A small network was shown many inputs. Here are its activations along a few directions, one row for each input.
Each table varies a few parts of the input and shows all the possible inputs, shuffled.
Descriptions start from the smaller parts, as in this example, which fits no table here: line(4) and (point or ring(9) or (values(2) and ring(8))).
Shared parts are said once, and a part with two or three values counts as separate values.
In the rows, 128 means zero.

Rows:
row 1: [121 119  90 114 198 132 187 187 140 122 128 111 140 153 107]
row 2: [146 110 188  99 146 132 135 209 104  94 129  51 120 126 159]
row 3: [147  96 105 140 167 115 138 141 156 127  86 168 160 134  70]
row 4: [153 138 149 104 131 135 153 204 102 150 114  72 148 146 141]
row 5: [184 166 129 104 153 103 132 182 115 162 128  68 133 161 165]
row 6: [110 154  56 141 124 111 119  40 142 152 162 180 110 135 126]
row 7: [113 181 142 151  54 127  73  39 122 155 169 143  95 109 186]
row 8: [126 100  98  99 192 127 176 175 143 102 114 106 154 152 101]
row 9: [173 159 162 115 177 105 128 195 115 126 156  52  92 141 189]
row 10: [115 133 198 167  35 150  54  63 137 125 124 174 112  83 139]
row 11: [145 143  50 124 179  92 156 119 144 156 136 137 136 162 119]
row 12: [189 118 185 122 136 127 114 207 127 132  85  99 156 135 117]
row 13: [177 161 109 113 113  97 122 135 106 186 118  99 145 154 155]
row 14: [110 143 135 129  36 150 107  78  92 173 129 146 136 114 136]
row 15: [ 53 119 111 144  96 146 115  39 144  82 150 178 107 100 120]
row 16: [115  92 129 110 216 129 170 190 140  64 139  89 111 134 127]
row 17: [151 115 140  97  85 124 132 146  97 154  91  99 174 139 122]
row 18: [ 83 166  86 163 122 119 107  25 155 115 183 180  81 117 152]
row 19: [141 170 114 130  56 119  85  53 106 189 146 144 124 128 162]
row 20: [114 115  69 122 158 125 178 141 131 145 118 142 153 145  94]
row 21: [181 114 167 130  96 120 105 159 118 156  75 132 168 128 106]
row 22: [ 81 153 161 150  34 158  93  65 107 139 153 144 107  95 161]
row 23: [114 124 144 113  29 144  95  67  96 154 117 142 150 113 128]
row 24: [158 119 158  89 124 130 141 193 105 130 102  68 162 146 134]
row 25: [141 129 181 115 154 137 148 219 100 113 141  54 106 126 165]
row 26: [ 78 126  75 139 105 143 141  66 128 137 144 183 124 118 101]
row 27: [118  97  78 106 153 120 166 129 135 125 105 137 167 144  87]
row 28: [109 107 113 157 111 134 101  62 155 122 112 211 130 107  77]
row 29: [146  92 156 144 228 126 143 201 163  65 120 117 103 123 109]
row 30: [ 82 118 140 178 107 143  88  46 170  86 133 210  97  88 104]
row 31: [ 50 138 104 161 103 151 127  51 140 100 165 182  93 101 128]
row 32: [155 100 125 133 206 123 148 187 164 103  95 135 147 142  83]
row 33: [152 147  72 116 219  99 167 165 153 133 144 106 125 170 130]
row 34: [ 85 134 169 134  26 152  81  54 111 121 140 141 120  95 154]
row 35: [110 111 122 125 222 134 182 201 136  83 152  93  97 135 133]
row 36: [142 141 105 127 243 101 163 177 150  94 169  89  83 151 155]
row 37: [ 82 108  84 122  99 138 129  54 132 118 130 178 138 117  93]
row 38: [178 110 216 132 157 129 109 221 128  96 113  81 113 114 143]
row 39: [143 123 174 147  39 142  68  78 120 158 101 177 144 102 113]
row 40: [147 134 130 112  91 129 144 157  93 174 103 103 160 139 129]
Question: The inputs of row 36 and row 16 match in every part but one. If row 19 is changed in the same way as row 36 into row 16, which row does it become?
Answer: row 23
Question: The inputs of row 39 and row 14 match in every part but one. If row 28 is changed in the same way as row 39 into row 14, which row does it become?
Answer: row 26
Question: What is each input in this table made of?
Answer: values(2) and line(4) and line(5)
Question: A walk changes only the line(5) part. It starts at row 18 and steps to row 6. List the rest of the walk in order.
Answer: row 11, row 33, row 36
Question: A walk changes only the line(4) part. It starts at row 11 and steps to row 20. List the rest of the walk in order.
Answer: row 27, row 3
Question: Change only the values(2) part in row 38. List by row number the other rows that result.
Answer: row 29

Rows:
row 41: [112 115 168 135 115 139 102 111 135  89 137 130 108 105 138]
row 42: [101 130 136 163 144 137 115 101 151 100 152 162  88 106 131]
row 43: [ 73 136  94 148 154 130 133  71 148  89 179 157  78 114 141]
row 44: [133 110 118 117  95 126 118 101 126 139  96 150 164 129  98]
row 45: [140 127 134 117  72 136 129 134  98 172  99 126 165 131 117]
row 46: [119 135 184 134  92 151 111 146 110 121 138 106 109 107 156]
row 47: [ 93 133  47 129 134 121 148  60 146 141 139 176 139 141 102]
row 48: [168 107  86  97 217 109 185 213 134 134 104  96 161 169  95]
row 49: [177 145 147 108  68 115 106 136  93 188 102 100 162 139 145]
row 50: [143 116 137 120 235 116 172 223 146  79 137  72 108 144 139]
row 51: [122 126  87 144 122 125 130  92 145 149 114 182 146 131  90]
row 52: [156 157 198 124  88 131  88 148 104 135 140  80 108 119 184]
Question: The inputs of row 49 and row 52 match in every part but one. If row 47 is changed in the same way as row 49 into row 52, which row does it become?
Answer: row 43
Question: What is each input in this table made of?
Answer: values(2) and (point or line(5))
Question: Change only the values(2) part in row 46. List by row number the other rows that result.
Answer: row 45

Rows:
row 53: [114 126 167 203 177 159 135 181 162 109 132 177  86  99 102]
row 54: [176 158 160 102 144 113 120 182 115 140 137  56 124 149 178]
row 55: [ 67 139 147 125  58 157 110  69  96 112 173 122  94  99 170]
row 56: [204 152 161 113 154  92 103 175 117 148 131  69 116 145 175]
row 57: [189 106 179 120  77 115  75 130 119 149  73 132 164 121 109]
row 58: [120 105 101 134 205 121 142 134 178  78 125 154 125 135  92]
row 59: [ 83  84 175 123 152 163 145 164 127  51 141 106 100 100 128]
row 60: [ 71  86  91 123 192 148 181 142 145  71 141 143 115 122  89]
row 61: [106 158  75 135 113 116 111  39 150 142 156 168 119 135 135]
row 62: [118 159 158 135  72 130  73  60 129 120 156 132 102 112 170]
row 63: [ 90  96  96 133 194 129 167 138 162  72 127 145 124 128  94]
row 64: [193 153  77 115 192  78 141 152 134 165 132 106 132 170 140]
row 65: [149 112  95 111 109 124 130 113 135 161  79 157 190 148  77]
row 66: [144 133 160 177  76 160 121 163 119 192  85 184 150 109  86]
row 67: [146 154 160 145  83 108  56  54 131 129 149 145  94 108 168]
row 68: [160  98 187 144 175 112  90 149 162  67 120 129 101 110 126]
row 69: [114 140  68  93 170 125 196 168  99 150 153  83 130 162 139]
row 70: [125 138 150  92 131 140 158 192  81 132 153  45 115 137 176]
row 71: [164 159  77 104 183  99 158 159 133 157 138  94 140 174 142]
row 72: [ 99  93  86  99  95 149 170 122 101 154  97 148 183 135  75]
row 73: [135 152  76 146 123  95  94  33 151 150 150 180 111 131 133]
row 74: [103  94 179 133 155 143 131 160 143  52 127 108 108 105 132]
row 75: [131 102 172 109  55 144 118 142 100 135  82 111 175 117 114]
row 76: [177 106  95 122 119 103 113 106 136 169  73 169 181 144  76]
row 77: [134 150  71 103 173 106 182 163 116 151 139  85 139 166 144]
row 78: [145 148 154 102 134 121 145 187  98 133 139  47 124 141 180]
row 79: [101 182 139 202  82 155 101  85 131 170 162 194  77  95 144]
row 80: [111  91 168  99  52 163 132 146  84 134  98 110 167 111 110]
row 81: [159 179 143 172 155 136 150 208 117 190 144 117 100 135 152]
row 82: [ 76 149  69 135 102 124 135  43 133 136 158 160 118 128 138]
row 83: [132 104 186 133 166 134 107 156 160  59 125 117 109 113 129]
row 84: [ 87 150 152 135  62 138  97  65 112 114 158 124 102 104 173]
row 85: [148  99 102 145 214 100 125 128 180  86 120 166 118 132  90]
row 86: [161 112 178 110  67 136  93 137 117 141  80 120 173 125 111]
row 87: [ 55 138  65 125  99 142 148  47 117 134 173 158 109 123 133]
row 88: [119 103  89 110  98 130 155 118 118 155  82 149 191 140  79]
Question: What is each input in this table made of?
Answer: values(4) and (point or (values(2) and line(4)))
Question: The inputs of row 77 and row 88 match in every part but the values(4) part. If row 69 is changed in the same way as row 77 into row 88, which row does it become?
Answer: row 72
Question: Change only the values(2) part in row 64. List by row number the other rows that result.
Answer: row 56
Question: Change only the values(2) part in row 85. List by row number the other rows that result.
Answer: row 68
